Each row below holds a small network's activations on one input, seen along a few directions.
Each table varies a few parts of the input and shows all the possible inputs, shuffled.
Descriptions start from the smaller parts, as in this example, which fits no table here: ring(8) and (point or line(11) or (values(2) and line(6))).
Shared parts are said once, and a part with two or three values counts as separate values.

Other details of the inputs shift rows strongly along two fixed directions, in all tables alike. That doesn't count.

Table:
row 1: [-14  -2  -5   3   1  -2   4  -4  -2   3  -7]
row 2: [ -6   3  -1  -8  -7  -4   6  -6   0   2 -10]
row 3: [ 36   3   7   9  -4  13 -21   0  24 -16  25]
row 4: [-16  -4  -8  -2  -3  -3   3 -11   1   0 -11]
row 5: [ -8   2  -1  -7  -6  -5   6  -4  -3   3 -11]
row 6: [ 19   1  -1 -10  -7   2  -6  -2  17  -7  10]
row 7: [ 5 -6  3 -4 -3  3 -4 -9  5 -6  1]
row 8: [-15   1  -4  -1   2  -3  -1  -5  -4   0  -8]
row 9: [-10   1  -3   3   3  -4   0  -3   0  -2  -4]
row 10: [-15  -4  -3  -5  -2  -1   5 -11  -3   0  -9]
row 11: [-19  -2  -6   1   0  -8   6 -13   1  -2 -10]
row 12: [ 13  16  10  10  24   9   5  44 -31  24  13]
row 13: [ 0  0 -4 -3  2 -5  8  6 -3  8  0]
row 14: [-4  4  3  1  0 -4  8  9 -7  8 -6]
row 15: [ 18   9  18  25  29  13   0  49 -33  19  19]
row 16: [15 -5  4  1 -2  5 -9  2  6 -8  9]
row 17: [ 17   3   3   2  -4  10 -14  -3  14  -9  12]
row 18: [-14  -5  -5  -2  -2  -3   5  -5  -5   0  -8]
row 19: [ 38  -3  10   5  -2  11 -18   2  19 -17  24]
row 20: [ 13  -4  -9 -13 -14  -4  -4 -16  22 -11   4]
row 21: [ 13  -5   0   0  -9   2  -8 -15  18 -15  10]
row 22: [-6 -1  2  0  2  2  0  3 -7  2  0]
row 23: [-3  2  0 -3 -4 -3  6  4 -2  3 -8]
row 24: [ -9  -1   2   6   6   0   5   9 -12   6  -1]
row 25: [-10   1  -2   1   3   2   0  -1  -5   4  -6]
row 26: [-16   1  -4   1   5  -4   2  -1  -6   2  -9]
row 27: [12 -1 -3 -3 -5 -4  1 -2  9  1  7]
row 28: [-9  4 -1  1  4  0 -2 -3 -3 -1 -3]
row 29: [-10   1   0  -2  -5 -10  10  -3  -3   7 -10]
row 30: [-15  -8  -3  -5   1  -3   6  -8  -7   3 -13]
Description of these inputs: line(5) and (values(2) or line(4)).
Q: Changing only the line(5) part turns row 4 into row 25. The same change can be made to row 26. Which row results?
A: row 8
Q: Change only the line(5) part in row 27. List by row number the other rows that result.
A: row 6, row 12, row 13, row 20

Table:
row 31: [-20  -2   1  -1   8  -4  11  11 -21   9 -13]
row 32: [  2  -5  -7 -11 -13  -3  -7 -20  20 -16  -6]
row 33: [-11  -8  -6  -2  -1  -7   4 -10   3  -4  -4]
row 34: [ 36   3  13   9   7  18 -20  17   5 -10  30]
row 35: [ 44   2  15  19   4  16 -23  14  13 -13  34]
row 36: [ -9  -8   0  -1  -6  -1   3 -13   1  -5 -10]
row 37: [-10   6  -3  -6 -11  -5  -1 -11   6  -4 -12]
row 38: [-22  -5   2   7  13   2  10   5 -24  14 -10]
row 39: [ 13  14  11   3  19  -1  16  45 -32  31   8]
row 40: [ 12  -1  -2 -11 -11  -4   9   5   6   8   1]
row 41: [ -6   2  -5  -8 -13   0  -6 -25  18 -10  -4]
row 42: [-7  7 -4  2 -3 -4  1 -6  7 -1 -3]
row 43: [-21   2  -6   8  15  -8  11  12 -20  14  -8]
row 44: [ -2  -7  -9  -9  -7   0  -7 -23  17 -12  -2]
Q: Describe the family of inputs behind these rows.
A: values(2) or (values(3) and line(4))
Q: Change only the values(3) part in row 35. List by row number the other rows that result.
A: row 36, row 38
